A small network was shown many inputs. Here are its activations along a few directions, one row for each input.
In each table, some parts of the input vary, and every possible input appears once, in random order.
Descriptions start from the smaller parts, as in this example, which fits no table here: one of 6 places along a line, together with either a single point or one of 11 places around a ring or (one of 3 separate values, together with one of 5 places around a ring).
Shared parts are said once, and a part with two or three values counts as separate values.
(in the rows, 128 means zero)

Table:
row 1: [116  82  93 123 121 148 115 131 129 102 139 105 152  94 113  94]
row 2: [ 87  92 128 164 118 128 135  99  99 125 104  92 191  91 155 119]
row 3: [100  86 103 137 119 151 107 137 112  94 127  96 174  86 135 104]
row 4: [180 233 178 103 146  86 156 112 163 185 136 198  47 214 128 184]
row 5: [159 206 162 107 143 157  56 251 113 104 165 160  89 158 161 158]
row 6: [174 206 163  97 146 154  68 250 127 110 164 175  57 179 145 155]
row 7: [125  89 104 131 119 102 179  46 154 153 114 119 131 126  88 114]
row 8: [137  82  93 109 123 120 159  74 156 129 132 120 126 115  82 101]
row 9: [176 188 147  95 140  85 183  69 182 182 141 180  58 192  95 159]
row 10: [140 176 145 108 134 169  57 239 108  90 156 141 120 131 168 144]
row 11: [102 102 130 160 121  97 180  49 122 158  97 109 157 118 126 129]
row 12: [115  95 118 147 120  93 184  34 138 162  97 116 141 124 111 130]
row 13: [128 146 151 119 137 172  64 247 100  88 136 137 110 128 154 115]
row 14: [ 85  93 117 159 121 141 113 128  97 105 116  87 189  81 155 114]
row 15: [ 92  91 127 176 118 107 160  74 104 148  89  97 176 106 141 129]
row 16: [132  81  88 113 122 139 133 107 143 112 136 115 130 106  90  97]
What do these inputs look like to the network?
Answer: either one of 2 separate values or one of 4 places along a line or one of 10 places around a ring

Table:
row 17: [126 109 120 149 145 159  84 176  84 100 122  99 162  93 147 139]
row 18: [ 98  99 138 181 122  87 182  41 113 172  70 111 158 128 135 143]
row 19: [ 83 107 127 178 119 106 155  80 108 136 112  90 177 103 142 131]
row 20: [120  89  88 126 118 114 165  46 150 136 142 100 169  96 101 112]
row 21: [113  88 102 129 111  90 193  11 160 155 100 121 137 124  98 119]
row 22: [126 102  80  98 126 160  93 150 145  74 157 113 140  97 107 106]
row 23: [135 215 183 112 131 146  79 212 108 119 145 155 126 148 202 168]
row 24: [114 100 148 151 132 141 126 161  97 134  97 121 133 121 135 104]
row 25: [193 164 140  87 138 134 109 199 149 130 161 175  37 182  94 137]
row 26: [165 247 173 100 144 125  88 205 146 131 168 190  54 197 153 172]
row 27: [135  86 109  98 122 144 135 127 148 121 133 133 114 119  96  76]
What do these inputs look like to the network?
Answer: either one of 3 separate values or (one of 2 separate values, together with one of 4 places along a line)
List by row number the other inputs of the same sort as row 22.
Answer: row 17, row 18, row 19, row 20, row 21, row 24, row 27

Table:
row 28: [112 111 127 153 128  87 182  42 142 156 107 119 125 135 110 132]
row 29: [ 89  59 101 169 112 127 141  91 102 126  90  88 181  88 125 108]
row 30: [127 189 173 115 139 153  79 212 111 111 129 158 107 149 182 140]
row 31: [103  91 101 141 119 144 116 118 104 107 120  89 186  77 142 124]
row 32: [100  69 134 158 123 110 176  73 120 146  91 102 150 113 115 103]
row 33: [164 145 140 105 144 120 135 134 147 139 137 157  67 161 104 131]
row 34: [148 197 158 137 139 146  71 230  96 121 150 145 113 150 164 167]
row 35: [162 151 141 113 129  97 160  98 159 164 125 165  73 179 102 145]
row 36: [155 139 120  98 131 142 108 167 146 106 157 141  98 140 109 130]
row 37: [126 114 116 105 119 150 109 162 132 101 151 124 124 112 123  97]
row 38: [109 101  95 130 129 160  95 152 119  96 137 106 171  90 125 101]
row 39: [140 170 129 113 124  98 162  56 158 162 142 142 141 142 133 159]
What do these inputs look like to the network?
Answer: either one of 2 separate values or one of 10 places around a ring
List by row number the other inputs of the same sort as row 34.
Answer: row 30

Table:
row 40: [145 161 126 111 129 114 138 100 150 142 145 143 121 143 128 149]
row 41: [139 150 118 106 126 143 100 153 136 108 161 131 137 122 138 136]
row 42: [113 124 155 155 131 117 145 127 109 147  91 129 121 139 138 130]
row 43: [100  80  95 148 114 109 165  37 133 137 115  92 186  91 119 120]
row 44: [152 130 107  96 129 137 119 137 152 115 156 139 106 132 102 120]
row 45: [137 168 133 120 126 117 129 111 139 139 147 137 138 138 145 156]
row 46: [115 122 137 141 131 146 103 172 105 111 121 120 136 119 144 120]
row 47: [146 143 111  97 128 140 109 142 147 111 160 137 121 127 121 128]
row 48: [125 169 142 133 128 119 123 118 124 136 138 129 149 130 161 161]
row 49: [116 107 138 140 131 144 115 170 106 116 107 123 121 123 130 109]
row 50: [127 151 126 119 127 146  94 160 121 105 153 123 149 115 154 139]
row 51: [125  96 132 135 130 141 122 161 115 119 108 127 107 128 114 102]
row 52: [122 113 148 149 131 114 152 119 118 150  92 133 106 145 121 123]
row 53: [102  63  79 134 113 137 136  80 130 107 130  86 186  75 113  98]
row 54: [117 153 148 149 128 118 126 127 110 140 121 124 147 130 160 154]
row 55: [113 140 153 156 131 119 132 130 107 142 105 126 136 134 152 142]
row 56: [120 135 132 134 128 145  97 169 108 108 136 119 147 114 153 132]
row 57: [131 119 141 135 131 113 156 113 132 150 108 139  98 148 110 120]
row 58: [133 102 125 122 130 139 126 154 129 120 123 133  98 132 102  99]
row 59: [144 130 132 119 132 112 157 100 146 150 122 144  99 149 105 128]
row 60: [150 147 122 110 130 111 149  95 155 145 141 145 106 148 109 141]
row 61: [146 113 116 106 131 138 127 142 143 120 137 137  99 133  98 108]
Changing only one part turns row 45 into row 41. The same change can be made to row 57. Which row results?
Answer: row 58
What do these inputs look like to the network?
Answer: one of 2 separate values, together with either a single point or one of 10 places around a ring
